A small network was shown many inputs. Here are its activations along a few directions, one row for each input.
Each table varies a few parts of the input and shows all the possible inputs, shuffled.
A made-up example of a description, with smaller parts first: one of 4 places along a line, together with either a single point or one of 11 places around a ring or (one of 3 separate values, together with one of 5 places around a ring).
Shared parts are said once, and a part with two or three values counts as separate values.
In the rows, 128 means zero.

Other details of the inputs vary at random and push rows far along two fixed directions, the same in every table; ignore that.

A family of inputs:
r1: [101 210 133 133  88  96 147 107 147 185 114  74 132 144]
r2: [127 168 142 137 111 139 143 140 150 147 121 109 137 132]
r3: [142  63  75 104 142 133 125 146 109 111 138 165  95 131]
r4: [113  73  83  94 132 106 132 118 125 128 125 142  81 147]
r5: [122  96  76 110 127 123 134 153 106 137 119 149  68 129]
r6: [166  77 167 121 171 145 132 126 136  88 140 176 188 118]
r7: [168 133 163 141 147 161 134 137 143 104 147 151 211 118]
r8: [163 135 184 141 153 147 134 144 134 112 131 160 197 109]
r9: [156  76 114 112 148 158 126 160 130  94 144 165 146 125]
r10: [166 132 169 149 149 159 123 130 134 104 143 150 207 112]
r11: [159 148 173 139 154 109 131 135 133  29 158 122 103  92]
r12: [102  76  37  87 116 113 133 162 104 142 112 139  16 141]
r13: [118  64  59 110 135 120 112 133  93 125 128 149  61 132]
r14: [132 105 153 135 147 139 109 119 119 108 139 144 165 122]
r15: [154 195 217 146 128 129 160 116 174 139 126 119 233 123]
r16: [ 72 198 113 145  74  88 114  75 119 192 117  44 104 145]
r17: [150  48 105  93 159 148 129 161 129  88 142 177 131 131]
r18: [100 187 138 113  86  88 146  88 168 170 119  64 143 158]
r19: [123 155 152 112 114 114 153 127 159 145 115 113 147 136]
r20: [151 193 221 152 130 127 150 109 163 140 122 116 228 118]
r21: [119  97  79 122 131 137 129 150 112 133 120 150  59 133]
r22: [149  72 169 126 172 148 119 141 113  89 129 184 154 111]
r23: [104 230 152 141  87  56 131  67 153  93 151  17  87 126]
r24: [115  60  65 102 138 114 112 130  99 125 128 150  64 137]
r25: [117  85  75 127 131 133 110 124 108 130 130 137  67 134]
r26: [ 83 213 101 125  64  97 142 116 142 194 104  54  87 149]
r27: [ 75 138  84 141 104 119 107 115  99 165 107  99  38 135]
r28: [140 206 175 162 115 136 137 122 141 152 120 105 187 117]
r29: [ 83  98  60 123 117 119 102 135  79 152 108 125  23 129]
r30: [157 202 202 169 120 151 143 108 172 133 141 105 240 127]
r31: [100 205 136 123  84 100 148 119 157 180 112  70 135 146]
r32: [109 163 105 116  92 108 138 116 143 159 124  80 124 147]
r33: [155  94 175 138 170 159 116 152 116  95 135 179 179 104]
r34: [120 122 122 143 126 138 103 115 111 128 133 123 129 124]
r35: [165  71 136 114 168 152 129 149 130  86 147 185 172 122]
r36: [154  53 104 113 158 165 122 161 128  87 143 176 118 131]
r37: [150 126 183 162 151 168 111 120 132 100 145 145 198 114]
r38: [154  66 113 122 163 151 124 167  99  98 126 192 112 109]
r39: [119 211 161 164 101 126 134 109 145 170 117  87 149 128]
r40: [169  89 137 129 166 167 132 170 120  92 137 191 155 110]
r41: [ 78 135  81 129 101 104 110 118  91 169 107  99  45 133]
r42: [ 74 112  91 113 104  88 109  87 112 158 113  92  61 150]
Description of these inputs: one of 2 separate values, together with either a single point or (one of 4 places along a line, together with one of 5 places along a line).
Question: Changing only the choice among 2 separate values turns r16 into r41. The same change can be made to r34. Which row results?
Answer: r29
Question: Changing only the choice among 2 separate values turns r24 into r8. The same change can be made to r3. Which row results?
Answer: r5
Question: A walk changes only the place on the line of 5. It starts at r18 and steps to r17. List the rest of the walk in order.
Answer: r32, r9, r36
Question: Change only the choice among 2 separate values in r36. List by row number the other rows that result.
Answer: r2

A family of inputs:
r43: [ 97 187 131 144  91 120 122 109 126 195 111  85 153 140]
r44: [108 190 124 150  90 119 121  95 128 180 119  77 147 136]
r45: [167 119 161 142 153 158 136 135 138 109 142 166 204 120]
r46: [128  61  96 115 153 124  99 132  89  84 141 153  83 113]
r47: [ 91 106  75 109 119  84 118 109 106 123 131 110  42 140]
r48: [141  60  98  83 147 107 137 144 125  76 139 148  73 126]
r49: [106 224 147 152  90 118 141 133 138 185 107  83 136 127]
r50: [105 195 137 125  94 106 148 113 154 195 107  90 154 153]
r51: [107 105  57 102 113 105 135 123 122 157 113 122  56 151]
r52: [151 114 193 151 164 145 112 115 121  81 139 153 178 100]
r53: [118  84  87  96 139  94 126 125 117 102 131 134  55 136]
r54: [148 110 180 156 156 167 112 126 126  99 137 155 181 111]
r55: [ 99 191 134 144  94 108 129  93 148 161 131  71 142 148]
r56: [126 106  72 126 127 132 125 157 100 124 120 146  46 120]
r57: [123 184 128 115  88 103 159 110 166 165 118  77 145 145]
r58: [162 118 165 128 156 150 135 137 157  92 146 152 187 127]
r59: [165 117 166 106 141 151 158 159 160 116 129 163 203 127]
r60: [154 114 161 147 151 165 109 132 126  95 150 146 190 113]
r61: [ 96 193 135 138  92 111 138 108 142 196 112  90 156 150]
r62: [159 113 178 158 155 168 121 128 123 117 128 166 193 108]
r63: [136  60  85  86 139 129 135 152 135  93 137 149  82 137]
r64: [102 133  87 124 119  92 120 128 100 107 126 103  15 119]
r65: [135  79  91 125 146 147 114 165 104  84 139 160  54 114]
r66: [147 110 184 151 155 169 120 141 121 134 120 172 196 112]
Question: Changing only one part turns r51 into r58. The same change can be made to r45. Which row results?
Answer: r55
Question: Describe the family of inputs behind these rows.
Answer: one of 4 places along a line, together with either a single point or one of 5 places along a line
Question: Change only the place on the line of 4 in r44. List by row number the other rows that result.
Answer: r43, r46, r60
Question: A walk changes only the place on the line of 5. It starts at r59 and steps to r50. List the rest of the walk in order.
Answer: r61, r43, r66
